A small network was shown many inputs. Here are its activations along a few directions, one row for each input.
In each table, some parts of the input vary, and every possible input appears once, in random order.
Descriptions start from the smaller parts, as in this example, which fits no table here: one of 5 places around a ring, together with either a single point or (one of 2 separate values, together with one of 4 places along a line) or one of 9 places around a ring.
Shared parts are said once, and a part with two or three values counts as separate values.
In the rows, 128 means zero.

Other details of the inputs vary at random and push rows far along three fixed directions, the same in every table; ignore that.

A family of inputs:
x1: [106 168 141 142 145 200 130 112 139 105 143 108 104]
x2: [128  94 127 131  81  94 123 166 153 130 125 132 149]
x3: [126 130 119 124  97  92 114 118 114 129 113 155 178]
x4: [144 160 136 139 172 176 114 122  94 126 107 152 103]
x5: [139 143 139 145 141 156 164 112 140 140 166 101 103]
x6: [ 94 163 164 133 185 114 121  95 143 159 119 118 106]
x7: [120 148 128 137 132 159 127 154 158 120 145 105  92]
x8: [123  97 115 103 101  36 145 123 138 153 125 104 148]
x9: [109 123 144 132  96  94 119 124 138 145  92 147 171]
x10: [119 121 131 133 102  81 113 139 138 159  70 168 163]
x11: [101 129 121 151 177 147 119 111 141 136 136 144 104]
x12: [118 168  90 142 160 130 155 117 152 156 109 129  96]
x13: [152 110 135  97  95 104 137 143 154 137 131 124 156]
x14: [108 171  99 139 170 106 124 126 154 168  99 172 100]
x15: [ 92 138 122 155 157 100 142  98 181 178 139  93 117]
x16: [ 95 164 165 145 139 123 140  90 193 172 157  51  84]
x17: [137  99 103 136  88 185 115 151  98  82 131 145 153]
x18: [141  86 107 115 103 155 118 167  87  91 108 146 137]
x19: [ 76 152 100 145 163 110 124  89 150 157 107 174 137]
x20: [117 131  98 107 171 125 127 113 145 157  82 163 126]
x21: [186 119 141 129  89 151 104 172  98  99 157 110 135]
x22: [119  83 144 142  95  69 119 139 161 144 156 127 163]
x23: [156 172 167 114 111 133 143 138 133 110 156 108 111]
x24: [145 115 145 105  84 136 127 126 100  67 174  98 153]
x25: [ 81 176 163 133 154  99 154  94 197 150 166 105 101]
x26: [124 132 120 135 178 126 113 136 114 153  95 163 101]
x27: [ 98  92 156 112  97  69 122 143 167 120 153  75 135]
x28: [126 145 145 136 156 168 157 108 142 118 174  59  88]
x29: [125 132  92 125 149  95 115 133 119 145  86 182 125]
x30: [126  91 106 140  95 165 126 145 107 104 110 175 159]
x31: [ 89 137  85 145 159 123 127 110 145 145 117 181 128]
x32: [166  92 108 145 105 170 119 163  87 108 128 179 149]
x33: [115 154 106 115 168 128 130 115 170 168 100 146 118]
x34: [165 138 161 129  98 118 103 148 123 123 150 100 141]
x35: [165  96 128 129  73 115 132 136 116 120 174  80 160]
x36: [150 146 134 109 118 120 120 133 102 106 121 133 130]
x37: [133 102  95 110 123  79 116 146  95 136  82 185 150]
x38: [130 105 125 105  99  40 148 139 148 142 129  80 135]
x39: [110 128 126 127 108  66 126 111 133 153  98 174 177]
x40: [133 146 173 137 126  78 117 131 163 163 131 115 129]
x41: [169 136 149 104  68  98 115 154 115 100 154 100 154]
x42: [124 128 124 133 171 155 140 120 165 161 116 149 122]
x43: [136 105 146 115  81 163 117 134 100  69 148  96 153]
x44: [142 123 119 115 184 208 139 125 110 116 121 138 106]
x45: [131 155  93 127 163 164 158 104 109 126 120 136  94]
x46: [168  97 108 110 106 144 145 129  66 104 137 124 140]
x47: [110 135 104 150 186 102 103 124 134 177  76 182 111]
x48: [143  99 151 117 106 132 149 127 120 104 175  52 127]
x49: [129 113 100 117 139 179 136 129  78  81 134 166 123]
x50: [131  85  99 128 126 104 110 132 150 163 102 155 177]
x51: [150  93 115 143  83 186 136 112  77 120 105 156 160]
x52: [ 82 125 130 116 145  74 130  99 143 141 123 136 139]
x53: [123 126  85 137 130 108 157 110 126 161  96 174 139]
x54: [109 167 176 134 131 181 148 118 161 102 170  80  95]
x55: [ 88 137 162 128 150 108 142  89 165 167 133  67  89]
x56: [118  84 120 129 133  72 108 147 133 150 118 143 140]
x57: [ 89 115  90 134 155  97 122 109 138 137 109 175 133]
x58: [176 110 136 137  98 144 116 165  99 117 131 152 141]
x59: [105  77  99 143 108  96 112  92 111 166  70 159 171]
x60: [118 187 191 118 143 165 134 116 154  98 163  46  80]
x61: [134 121  98 142 132 115 152 110 121 163 114 160 137]
x62: [124 112 124 123 107  89 100 137 115 137  68 154 161]
x63: [137 104 154 133  88  55 107 163 181 141 183  71 137]
x64: [120  92 142 117  84  55 110 162 172 125 143  81 138]
x65: [146 135 124 130 104 142 110 164 126 120 113 126 124]
x66: [112 139 166 131 167 152 135 124 150 113 185  79  77]
x67: [119 123 123 122 180 136 127 115 163 153 118 123 118]
x68: [140 144 170 104 113 135 122 148 117 103 127  85 111]
x69: [126 145 164 146 137 170 137 114 135 116 170 115 119]
x70: [142 164 142 135 138 185 137 155 134 117 122 130  84]
x71: [155 169 119 130 150 188 146 144 107 109 126 166  88]
x72: [156 110  95 139 138 187 139 112  71 111 127 143 131]
x73: [117  96 114 117 115  74 106 156 122 147  71 154 144]
x74: [132 179 177 140 145 155 121 114 146 123 170  77 105]
x75: [161 115 171 111 103 104 108 147 103 112 140  98 139]
x76: [128 126 143 115  88  50 126 158 188 130 187  73 125]
x77: [100 168 143 113 165 118 136  99 126 131 120 131 111]
x78: [112  84 100 154 117  94 100 130 134 150 119 170 172]
x79: [113 163 122 139 158  99 149 102 171 177 148  97  96]
x80: [135 100  97 132 101 149 136 136  99 100 130 188 159]
x81: [114 156 174 137 160 155 127 104 150 113 180  75  93]
x82: [160 142 129 123 100 135 168 143 135 114 152  92 112]
x83: [124 100 136  81 119  54 127 134 165 156 117 106 148]
x84: [165 112 157 121  92 147 104 131  79  86 147 108 163]
x85: [124 105 173 102  80 123 124 137 124  82 164  62 144]
x86: [141 108  96 119 116 125 123 148 108  99 131 154 132]
x87: [ 99 145 113 126 151  92 117  95 121 143  88 169 147]
x88: [105 157 121 136 170 130 118 133 152 151  87 141  85]
x89: [117 178 137 138 145 195 124 115 118 115 111 130 116]
x90: [155 146 122 106 137 168 127 134  62  92 105 163 122]
x91: [105 145  79 138 172 100 148 108 144 164  81 149 105]
x92: [161 105  98 123 114 140 138 121  82 114 130 132 139]
x93: [129 164 150 150 160 180 129 107 112 133 121 154 121]
x94: [154 102 134 137  85 166 106 134  87  88 161 125 172]
x95: [153 132 145 121  77 128 106 154 117 109 118 112 152]
x96: [113 135 116 138 181 144 151  97 122 154 126 124  96]
x97: [135 142 101 118 166 194 145 142  88  92 132 161  85]
x98: [134 121 135 146 121 149 158 117 139 131 157  98 128]
x99: [139 146  93 137 151 194 149 142 104 108 124 191 103]
x100: [119 140 144 135 171 193 128 106  98 107 143 131 106]
x101: [ 99 111 162 108  99  53 112 125 145 140 106  98 162]
x102: [154 107 101 141 141 180 111 148  84 102 125 164 123]
x103: [139  89 130 118  83 156 116 152 107  70 150 105 144]
x104: [140 137  78 133 126 148 148 117 105 134 116 152 131]
Description of these inputs: one of 4 places along a line, together with either one of 2 separate values or one of 6 places along a line or (one of 3 separate values, together with one of 6 places around a ring).
Changing only the place on the line of 4 turns x69 into x81. The same change can be made to x32. Which row results?
> x102
Changing only the place on the line of 4 turns x60 into x9. The same change can be made to x28. Which row results?
> x98
Which other rows does x69 become when the choice among 3 separate values takes its other values? List them by row number.
> x25, x54
Which other rows does x48 become when the place on the line of 6 takes its other values? List them by row number.
> x8, x38, x46, x55, x96
Which other rows does x21 become when the place on the ring of 6 takes its other values? List them by row number.
> x34, x63, x74, x78, x94

A family of inputs:
x105: [132 173 143 140 146 162 156 112 153 133 168  79  86]
x106: [131 167 124 116 154 225 144 106  72  75 125 153 109]
x107: [143 164  94 158 169 232 150 110  94 117 129 168  97]
x108: [120 146 111 128 174 121 147 114 139 164 104 141  97]
x109: [ 90 138  95 155 168 137 113  90 116 174  49 213 158]
x110: [179 115 149  98  95 156 120 174 100  69 168  86 119]
x111: [138  93 114 136  83 116 121 116 105 131 114 143 188]
x112: [142  83 114 140  76 107 116 122 107 128 126 152 196]
x113: [114 162 156 131 171 163 155  92 142 132 158  79  82]
x114: [133 113 147 107 118  48 135 140 171 149 161  74 119]
x115: [ 96 187 169 127 194 138 126 122 175 134 155  77  52]
x116: [101 159 115 133 192 100 129 112 146 180  74 164  97]
x117: [140 125 123  97  94  76 127 145 117 112 117 136 149]
x118: [150 169 119 126 162 198 156 124 114 123 124 127  81]
x119: [100 116  65 151 179 123 138  91 103 179  59 204 135]
x120: [ 82 175 116 128 178 101 164  89 170 158 134 116  83]
x121: [ 99  89 133 129 106  78 120 122 165 141 139 100 151]
x122: [100 106  58 142 168 122 122 127 127 167  55 215 134]
x123: [128  97 109 130 108  88 127 153 151 141 125 144 145]
x124: [131  69 129 128  71 108 102 147 110 107 121 149 194]
x125: [ 98 117  87 156 156 131 136 118 142 155 108 171 124]
x126: [102 123 165 119 110  60 105 146 180 137 141  79 122]
x127: [169 115 155 115  77 172 141 128  94  82 170  72 143]
x128: [ 82 129  85 147 196 114 135 100 152 175 101 160 104]
x129: [125 173 133 127 166 138 135 124 141 151 101 133  90]
x130: [105  63 104 125 112  70  93 125 112 145  82 175 196]
x131: [ 87 139 122 157 162 129 134  98 164 165 125 149 121]
x132: [129 103 146 118 113 125 129 126 135 107 173  76 132]
x133: [142 173 154 128 155 235 142 110  94  94 136 113  94]
x134: [159 118 122 128  99 148 115 163 106 107 123 158 143]
x135: [114 207 174 129 170 111 141 123 202 162 150  72  62]
x136: [182 109 137 111  85 181 114 152  42  68 123 132 150]
x137: [176 103 113 108 110 175 133 161  88  80 154 118 124]
x138: [137 140 166 117 100  99 117 137 135 126 132  87 130]
x139: [ 92 113 120 117 113  52 137  97 149 147 122 127 161]
x140: [114 138 111 142 150 113 136 131 165 164 120 155 113]
x141: [105 113  77 137 159 120 106 138 120 155  51 211 136]
x142: [105 117 174 130  96  63 114 129 184 146 160  89 151]
x143: [184 124 135 122  72 189 110 155  56  71 125 137 160]
x144: [111 179 130 138 172 114 148 113 183 177 124 117  86]
x145: [130 148 130 131 168 208 133 104  80 111 107 151 112]
x146: [125 110 156 127  89  83 105 158 149 118 143 108 145]
x147: [150 124 145 118 121 138 147 130 125 104 188  64 102]
x148: [125 144 196 107 118  65 118 140 172 125 181  36  99]
x149: [109 133 142 127 162 138 122 108 124 132 125 126 118]
x150: [134 136 120 109 109 132 121 132  84  93 107 155 143]
x151: [166 104 121 125  76  99 106 159 108 121 115 157 175]
x152: [131 149 129 146 157 244 147 120 109  85 162 125  91]
x153: [119  55  97 128 101  67 110 114 101 147  97 164 197]
x154: [142  99 115 127  90  96 136 125 118 139 125 115 158]
x155: [147 192 144 145 163 232 128 128 100  96 139 140  82]
x156: [162 140 161 119  92 104 141 150 166 122 189  67 117]
x157: [137 102 137 120 103 175 113 141  99  83 135 122 146]
x158: [178 103 138 127  68 189 112 143  64  71 144 143 181]
x159: [105 104 136 127 110  65 133 133 185 147 161  72 123]
x160: [150  87 116 122  80 102 107 172 115 111 114 156 166]
x161: [104 120 142 139 109  59 101 139 163 158 114 142 151]
x162: [149 133 176 100 111  76 125 154 158 118 176  54 104]
x163: [141 110 100 147 114 163 136 133 107 119 136 156 140]
x164: [110 148  88 117 158 106 149 114 131 147  95 172 117]
Describe the family of inputs behind these rows.
> one of 6 places around a ring, together with either a single point or one of 9 places around a ring
Changing only the place on the ring of 6 turns x107 into x112. The same change can be made to x163. Which row results?
> x131
A walk changes only the place on the ring of 9. It starts at x141 and steps to x110. List the rest of the walk in order.
> x162, x116, x129, x135, x151, x134, x160
A walk changes only the place on the ring of 6. It starts at x141 and steps to x122. List the rest of the walk in order.
> x159, x121, x157, x126
A walk changes only the place on the ring of 6. It starts at x120 and steps to x139. List the rest of the walk in order.
> x106, x150, x117, x164
